W =
array([[130, 142, 130, 150, 123, 143, 122, 118, 115, 130],
       [134, 142, 146, 122, 121, 122, 139, 120, 134, 124],
       [141, 135, 110, 128, 120, 147, 132, 137, 112, 123],
       [142, 131, 132, 129, 135, 120, 120, 122, 126, 120],
       [141, 135, 131, 119, 144, 134, 126, 122, 138, 111],
       [130, 141, 120, 121, 133, 130, 109, 140, 119, 123],
       [130, 141, 138, 123, 119, 145, 122, 139, 107, 120],
       [143, 131, 134, 134, 146, 133, 108, 127, 124, 142],
       [132, 142, 122, 139, 125, 135, 120, 111, 124, 117],
       [142, 133, 119, 132, 144, 133, 122, 150, 139, 114],
       [131, 143, 114, 115, 124, 133, 123, 137, 124, 112],
       [137, 139, 128, 120, 123, 131, 115, 144, 135, 124]])
Indices start at 1.
(1, 1) => 130
(11, 10) => 112
(4, 8) => 122
(2, 6) => 122
(6, 1) => 130
(3, 10) => 123
(9, 9) => 124
(11, 8) => 137
(1, 2) => 142
(7, 2) => 141
(2, 3) => 146
(4, 2) => 131
(8, 2) => 131
(8, 8) => 127
(5, 3) => 131
(5, 1) => 141
(7, 7) => 122
(6, 4) => 121
(9, 8) => 111
(9, 1) => 132
(4, 10) => 120
(11, 5) => 124
(10, 8) => 150
(7, 1) => 130
(3, 1) => 141
(7, 6) => 145
(12, 7) => 115
(10, 9) => 139
(6, 3) => 120
(11, 1) => 131
(2, 5) => 121
(1, 7) => 122
(5, 4) => 119

X =
109	105	136	130	122	119	141	142	108	143	144	111	122	151	107	127
134	148	141	125	142	121	114	118	125	110	117	147	129	133	116	134
150	115	121	148	128	134	123	132	110	153	149	116	120	103	111	105
129	130	122	113	117	102	111	138	150	133	109	147	121	105	146	109
115	154	105	129	108	144	127	138	143	110	128	147	117	107	105	153
136	107	110	137	126	153	101	115	152	153	108	106	128	126	125	105
125	136	120	154	123	133	134	129	150	117	121	114	150	112	134	114
142	149	107	111	132	136	137	117	140	121	139	137	146	126	149	137
138	154	112	145	139	118	103	141	111	125	155	102	134	154	134	126
112	135	145	113	118	141	113	153	130	137	114	145	134	128	119	154
119	149	112	131	142	143	127	127	103	149	110	109	142	105	135	154
117	106	112	113	144	121	133	136	154	114	142	137	103	114	113	109
124	151	141	141	123	114	119	129	125	130	108	128	112	142	135	137
136	110	107	147	108	110	145	137	124	152	110	127	149	137	119	123
Rows and columns are counted from 1.
(1, 1): 109
(8, 1): 142
(9, 8): 141
(14, 15): 119
(13, 6): 114
(14, 6): 110
(4, 7): 111
(13, 2): 151
(10, 16): 154
(8, 10): 121
(1, 15): 107
(4, 6): 102
(2, 3): 141
(14, 11): 110
(10, 3): 145
(3, 9): 110
(11, 16): 154
(8, 6): 136
(6, 15): 125
(3, 14): 103
(9, 13): 134
(13, 7): 119
(6, 3): 110
(11, 2): 149
(8, 5): 132
(4, 4): 113
(13, 8): 129
(8, 7): 137
(3, 15): 111
(6, 1): 136
(14, 2): 110
(4, 15): 146
(8, 14): 126
(10, 2): 135
(12, 9): 154

B =
[[133 139 136 133 119 124 128 124]
 [107 121 126 133 126 137 112 132]
 [115 128 124 124 125 133 127 139]
 [140 131 132 127 126 139 120 139]
 [106 127 130 128 115 126 108 140]]
Rows and columns are counted from 1.
(1, 1) -> 133
(3, 7) -> 127
(2, 3) -> 126
(5, 1) -> 106
(2, 5) -> 126
(1, 6) -> 124
(3, 8) -> 139
(2, 7) -> 112
(3, 4) -> 124
(1, 5) -> 119
(5, 3) -> 130
(3, 3) -> 124

a =
[[113 128 143 156 127 134 111 129 143]
 [116 132 148 148 131 127 113 114 142]]
Indices start at 1.
(1, 1) => 113
(1, 7) => 111
(1, 6) => 134
(2, 9) => 142
(1, 9) => 143
(2, 7) => 113
(1, 5) => 127

arr =
[[138 109 141 100 133]
 [130 103 130 144 121]
 [122 136 153 144 141]]
Rows and columns are counted from 1.
row 1 col 1 => 138
row 3 col 2 => 136
row 3 col 1 => 122
row 2 col 4 => 144
row 3 col 4 => 144
row 2 col 2 => 103
